A small network was shown many inputs. Here are its activations along a few directions, one row for each input.
In each table, some parts of the input vary, and every possible input appears once, in random order.
Descriptions start from the smaller parts, as in this example, which fits no table here: line(4) and (point or line(9) or (values(2) and ring(8))).
Shared parts are said once, and a part with two or three values counts as separate values.
In the rows, 128 means zero.

Other details of the inputs shift rows strongly along three fixed directions, in all tables alike. That doesn't count.

A family of inputs:
x1: [153  89 109 138 149 138 140 131 106 115 117 127 146  73]
x2: [140 100  99 120 182 120 114 122  90 101 116 134 122 130]
x3: [141  68 112 140 156 127 118 125 123 113 141 151 149 105]
x4: [112 152 129 157 158 143 118 101 143 145 100  98 109 152]
x5: [ 85 175 133 141  98 123  86 154 126 139 142  90  60 153]
x6: [103 120 118 168 123 138  99 100 133 130  95  97 145 103]
x7: [ 92 137 130 147  80 142  89 158 141 140 147  83 103  97]
x8: [102 143 123 159 159 128 118  93 142 155  82  96 109 154]
x9: [ 83 112 123 142 158 134 107 105 142 154 104  97 127 160]
x10: [157  85 110 136 181 137 141 129 127 121 146 147 124 130]
x11: [167 114 110 146 167 128 130 130 112 105 139 148 107 128]
x12: [114 187 127 171  85 114  93 145 147 139 140 104  41 148]
x13: [146 111 122 111 164 150 150 158 105 112 129 116 129 103]
x14: [149 176 135  49  83 107 149 181 102 125 163 179 102 156]
x15: [145 130 118  67 142 110 165 127 110 130 117 183 158 159]
x16: [156 238 145  80  47 109 138 223  78  98 205 166  52 150]
x17: [119 144 144 179 114 139 117 119 166 147 131 115 117 125]
x18: [ 96 188 140  66  68 109 119 154 129 144 147 158 122 181]
x19: [159  91 130 139 147 140 137 145 135 125 159 148 132 102]
x20: [173 104 117 155 160 136 127 123 122 102 136 147 129  98]
x21: [158 129 110  87 119  96 131 108 100 105 123 204 166 164]
x22: [157 144 124 112 138 147 133 185  87  96 153 110  88  92]
x23: [138 176 140  95 111 137 159 106 124 128  80 150 182 157]
x24: [147  97 112 115 192 143 145 136 114 121 134 132 122 127]
x25: [143  90 157 106 168  96 146  76 116  72 161 104 130 107]
x26: [155 104 121 132 138 151 143 145 115 116 141 126 145  82]
x27: [ 99 196 177 147  92  93  91  95 152  96 166  56  61 127]
x28: [164 140 117 136 132 127 121 174 108 106 181 140  64 121]
x29: [161 118 127 121 116 154 128 176 111 113 171 117 108  73]
x30: [105 147 199  63  78 100 165  40 180 129 137 124 185 186]
x31: [108 124 136 161 138 143 121 122 171 163 134 111 106 154]
x32: [150 194 184  36  46  77 148 126 119  76 209 146 111 147]
x33: [116 158 135  92 126 112 159  91 132 157  85 168 171 185]
x34: [147  68 108 145 162 122 116 125 110 104 139 155 146  97]
x35: [106 173 131 167  89 117 100 151 148 149 149 105  45 147]
x36: [ 91 124 129 162 103 140 103 113 138 142 106  94 142 107]
x37: [167 125 117 139 133 146 131 137 107  98 129 128 130  80]
x38: [135 155 131 116  86 122 154  82 136 140  70 163 207 135]
x39: [148  89 112 116 183 136 151 139  89 112 102 118 142  98]
x40: [154 130 107 127 123 114 117 180 104 113 188 139  51 118]
x41: [100 121 129 169 118 144 123 116 153 159 106  85 135 102]
x42: [137 110 111 115 156 130 122 137  80  94 106 120 136 108]
x43: [151  70 105 129 175 124 139 135 124 132 143 148 117 129]
x44: [114 150 135 187 107 121 108 109 162 145 110 116 109 125]
x45: [121  86 115  99 158 138 129 160  99 111 126 116 137 106]
x46: [ 80 133 134 135 121 140 113 133 135 142 101  82 130 136]
x47: [147  77 116 128 146 142 144 139 116 129 127 125 152  78]
x48: [108 102 135 173 131 133 120 116 172 164 122 113 128 121]
x49: [143 145 145 120  96 129 151 108 161 146 125 177 182 150]
x50: [ 89 103 126 155 133 127 102 113 158 161 127 112 120 162]
x51: [151  87 120 105 181 156 152 153 106 117 128 116 143 101]
x52: [105 112 132 182 130 131 118 111 168 160 120 110 123 121]
x53: [ 91 121 121 167 132 120  96 110 148 147 120 113 109 157]
x54: [103 149 129  83 105 123 143 108 123 131  78 148 196 159]
x55: [104 128 127  99  86 124 143  95 139 142  94 166 225 134]
x56: [118 132 134 166 123 159 123 110 150 145 110  92 139 102]
x57: [125 159 146  79 114 135 159 118 144 157 117 164 164 185]
x58: [ 92 103 136 165 116 132 100 116 167 155 128 114 135 130]
x59: [155  81 104 150 161 118 109 119 106  95 131 154 141  98]
x60: [ 88 138 137 145 133 141 133 127 145 159  90  75 128 132]
x61: [111 116 132 186 131 129 116 105 160 155 114 112 121 119]
x62: [146 121 129  59 129 124 172 142 110 128 106 163 181 134]
x63: [128 165 136  93 110 121 161  94 123 138  59 151 193 161]
x64: [140 135 112 119 103 109  99 185 102 103 191 143  62 132]
Description of these inputs: line(4) and (point or (values(3) and ring(5))).
- The inputs of x49 and x19 match in every part but the line(4) part. If x10 is changed in the same way as x49 into x19, which row does it become? => x31
- Start at x36 and move only the ring(5) part, one step at a time. The first step leads to x54. Which rows follow, in order? => x5, x53, x34
- Change only the ring(5) part in x23. List by row number the other rows that result. => x4, x11, x20, x37
- Change only the line(4) part in x59. List by row number the other rows that result. => x3, x34, x58
- Change only the values(3) part in x36. List by row number the other rows that result. => x1, x56
